These are the activations of a small neural network, seen along a few directions. Each row is one input.
In each table, some parts of the input vary, and every possible input appears once, in random order.
Descriptions start from the smaller parts, as in this example, which fits no table here: values(2) and (point or line(11) or (line(4) and ring(5))).
Shared parts are said once, and a part with two or three values counts as separate values.
(in the rows, 128 means zero)

Other details of the inputs shift rows strongly along two fixed directions, in all tables alike. That doesn't count.

Table:
row 1: [159 112  90 127 128 160 140  26 168  87 158  92  83 113  98]
row 2: [127 139 151  93 144 157 159 121 126 117 153 140 163 162 123]
row 3: [163 135  96 123 104 113 149 106 122  82 155 134 140 114 139]
row 4: [158 111 102 133 121 123 152 107 117 102 162 116 143 121 132]
row 5: [124  88 129 101 191 111  40 101  85 189 125 215 143 126 183]
row 6: [ 93 143 143 147 121 137 120 161 138 149 101  98 108 126 117]
row 7: [103 130 168 139 131 146 122 163 138 156 108 105 106 138  99]
row 8: [109 136 135 153 119 121 123 159 131 152  99  93 108 129 116]
row 9: [135 133 124 109 142 135 167 116 125 117 150 118 166 154 137]
row 10: [125 154 112 102 119 157 147 117 121 105 147 132 133 126 139]
row 11: [140 157 108 109 116 132 156 120 123 108 146 139 133 121 143]
row 12: [149 152 106 119 126 122 151 118 113  95 152 122 124 127 139]
row 13: [148 113 128 107 116 168 144 114 128 109 157 143 146 130 119]
row 14: [132 151 131  94 120 162 141 121 120 110 153 149 127 137 127]
row 15: [113 110 147 154 134  94 129 158 156 145  92 109 148 134 117]
row 16: [124 144 134 165 107  70 119 157 147 119  95 122 111 101 125]
row 17: [161 122  94 130 110 121 145 108 117  94 160 125 140 120 139]
row 18: [ 90 164 147 138 121 119 126 165 149 137  93 120 107 116 123]
row 19: [ 97 162 164 130 120 125 123 171 149 137  98 132 103 129 108]
row 20: [140 125 112 119 128 150 153 116 111 128 152 111 135 134 133]
row 21: [122 108 137 172 132  84 126 150 141 139 104  96 124 129 110]
row 22: [153 106 101 122 116 138 162 105 126 109 156 124 164 137 129]
row 23: [120 117 128 160 102 108 114 157 146 143  93 105 117 116 115]
row 24: [155 141  95 111  92 123 156 111 135  88 148 152 151 110 145]
row 25: [141 137 101 104  99 150 146 108 132  86 148 144 150 115 138]
row 26: [101 129 172 140 136 137 129 161 140 156 104 107 118 148  96]
row 27: [147 114 128 107 118 162 158 111 130 102 154 140 162 142 113]
row 28: [117 102 130 112 181 134  41 107  69 208 132 189 101 121 176]
row 29: [140 113 108 115 115 162 146 109 126 109 155 129 151 122 132]
row 30: [129 115 116  99 154 103  30 102  84 172 115 234 112  96 188]
row 31: [112 121 131 160 155 138 114  81 171 139 100  68  34 120  86]
row 32: [157 130  95 111  96 133 148 109 129  93 149 141 147 115 141]
row 33: [138 113 107 114 119 156 157 105 129 103 153 127 167 136 127]
row 34: [116 129 142 165 140 104 127 156 125 144 111  82 103 131 114]
row 35: [146  72 111 119 167 108  36  95  71 201 131 202 112 109 177]
row 36: [115 127 146 164 147  96 132 154 128 144 109  86 113 143 114]
row 37: [154 117 109 124 135 110 170 108 131  89 161 122 172 141 136]
row 38: [107 146 161 138 102 113 112 166 161 121  88 144 115 115 110]
row 39: [109 122 147 155 134 115 134 153 134 158 101  90 122 142 112]
row 40: [109 135 155 155 159  86 134 157 135 141 103  93 129 148 120]
row 41: [147 140 103 127 128 130 149 119 107 106 155 110 127 134 136]
row 42: [ 93 129 155 147 138 131 127 156 138 156 101  96 123 141 113]
row 43: [148 135 122  97 100 156 141 113 132  88 151 159 145 124 126]
row 44: [104 124 138 154 106 126 111 159 150 137  93 109 118 114 114]
row 45: [144 123 137  96 129 155 163 116 140  95 155 150 179 150 121]
row 46: [ 87 138 166 137 151 121 129 160 146 152  96 103 139 146 120]
row 47: [115 161 138 157 128  85 127 163 136 128  99 111 100 117 125]
row 48: [111 146 138 145 117 111 124 160 138 143  93 103 105 122 116]
row 49: [133 140 129 101 122 171 138 124 115 119 156 138 128 143 124]
row 50: [140  91 132 101 162 131  17 102  73 191 129 233 106 116 172]
Each input here is: values(2) and (point or (line(4) and line(6))).
- The inputs of row 7 and row 13 match in every part but the values(2) part. If row 47 is changed in the same way as row 7 into row 13, which row does it become? => row 16
- Start at row 45 and move only the line(6) part, one step at a time. The first step leads to row 27. Which rows follow, in order? => row 13, row 50, row 43, row 38
- Which other rows does row 44 become when the values(2) part takes its other values? List them by row number. => row 6

Table:
row 51: [125 131 123 143 130 120 124 122 134 132 120 107 101 120 122]
row 52: [129 130 123 139 117 115 123 131 137 126 116 125 118 116 126]
row 53: [184 143  72  87  90 190 250  64 143  17 220  92 183 144 117]
row 54: [127 125 127 144 132 122 122 120 137 131 120 108 103 124 116]
row 55: [116 131 140 129 125 133 126 144 133 135 117 125 130 130 122]
row 56: [115 130 141 128 135 136 129 139 131 139 121 120 128 136 122]
row 57: [115 132 139 130 123 130 126 145 133 134 115 127 133 129 125]
row 58: [127 130 125 139 126 116 125 126 138 128 117 117 113 122 123]
row 59: [128 124 126 142 129 122 120 121 135 130 121 112 104 122 118]
row 60: [127 129 123 140 119 117 124 132 135 129 116 118 116 118 125]
row 61: [128 124 123 143 124 124 122 124 134 129 121 111 107 121 119]
row 62: [120 133 141 131 129 120 131 148 128 132 120 126 136 135 126]
row 63: [158 103 102  68 176 146  62  65  56 164 175 233 135 128 194]
row 64: [120 133 138 132 122 121 129 153 126 133 118 129 138 131 128]
row 65: [181 142  71  89  82 181 239  74 144  19 211 106 187 135 123]
row 66: [116 132 143 129 132 132 127 139 134 135 118 124 127 134 120]
row 67: [156 106 104  75 167 137  68  80  57 162 170 228 143 128 193]
row 68: [182 154  65  88  79 188 245  70 139  15 217  95 173 134 123]
row 69: [126 121 127 142 130 118 126 124 140 129 118 114 119 125 120]
row 70: [115 129 145 127 136 140 132 141 129 141 123 119 130 141 119]
row 71: [119 134 137 134 122 117 128 153 127 132 116 130 138 127 131]
row 72: [115 131 141 129 133 132 128 141 131 138 119 122 131 134 125]
row 73: [120 135 139 133 128 116 131 148 130 130 119 127 136 131 128]
row 74: [127 120 126 142 127 117 123 126 139 129 117 116 120 123 121]
row 75: [115 130 147 128 135 136 128 142 133 139 120 124 128 139 118]
row 76: [121 133 140 131 126 120 129 150 128 132 119 129 137 133 127]
row 77: [130 124 125 142 123 121 119 124 135 127 121 118 108 118 120]
row 78: [128 117 127 142 135 124 126 120 133 135 123 107 116 128 119]
row 79: [116 130 146 127 125 133 127 146 135 136 117 132 132 132 119]
row 80: [127 132 125 143 128 118 124 123 137 126 119 110 101 119 120]
row 81: [126 120 125 144 123 118 123 130 137 131 116 116 121 121 122]
row 82: [126 123 125 144 134 126 124 118 134 134 122 105 104 125 118]
row 83: [116 129 146 128 131 136 127 143 132 139 119 126 129 137 119]
row 84: [121 135 138 132 120 114 128 153 130 128 116 136 140 125 131]
row 85: [172  98  78  72 179 136  60  40  49 161 185 232 123 118 204]
row 86: [117 132 140 128 127 129 126 142 134 133 117 128 132 131 124]
row 87: [128 118 127 143 125 121 123 128 135 133 119 112 117 123 119]
row 88: [125 119 126 142 132 121 127 123 137 133 120 111 120 126 122]
row 89: [116 133 141 128 131 129 128 140 135 132 118 126 132 133 124]
row 90: [128 130 124 139 123 116 123 127 136 128 117 120 114 120 124]
row 91: [130 131 123 141 119 117 121 127 136 124 119 120 107 114 123]
row 92: [130 119 129 143 123 118 122 128 138 130 118 117 118 121 118]
row 93: [116 129 143 128 127 137 128 145 131 138 120 126 132 135 120]
row 94: [118 132 141 132 132 122 131 150 125 137 120 123 136 136 127]
row 95: [118 134 143 130 121 122 127 152 133 131 115 134 138 130 125]
row 96: [122 134 140 130 121 118 129 152 129 129 118 135 140 129 128]
row 97: [129 119 128 142 129 120 123 124 136 132 120 112 116 125 118]
row 98: [117 133 144 130 130 124 128 147 131 134 118 127 134 136 124]
row 99: [120 135 138 132 125 116 129 150 129 130 117 130 137 129 129]
row 100: [116 132 143 130 132 126 129 147 128 139 119 123 135 137 125]
row 101: [116 132 142 128 123 130 126 145 136 132 116 131 131 128 122]
row 102: [116 133 141 128 121 127 127 146 137 130 115 133 135 127 124]
row 103: [129 132 123 141 125 118 122 124 135 126 119 114 103 118 121]
row 104: [117 133 139 134 131 117 130 150 127 136 119 124 135 132 129]
row 105: [158 106 104  72 171 137  68  75  57 160 173 231 143 130 193]
- The inputs of row 88 and row 65 match in every part but one. If row 82 is changed in the same way as row 88 into row 65, which row does it become? => row 77
- Describe the family of inputs behind these rows. => line(5) and (ring(5) or line(6))
- Which other rows does row 98 become when the line(5) part takes its other values? List them by row number. => row 67, row 95, row 100, row 105
- Start at row 104 and move only the line(6) part, one step at a time. The first step leads to row 94. Which rows follow, in order? => row 100, row 72, row 56, row 70
- Which other rows does row 58 become when the ring(5) part takes its other values? List them by row number. => row 53, row 54, row 69, row 80
- List by row number the other rows that have the line(5) part in common with row 59. => row 63, row 74, row 76, row 83, row 86, row 90, row 97, row 99, row 103, row 105
- Which other rows does row 96 become when the line(6) part takes its other values? List them by row number. => row 79, row 84, row 95, row 101, row 102
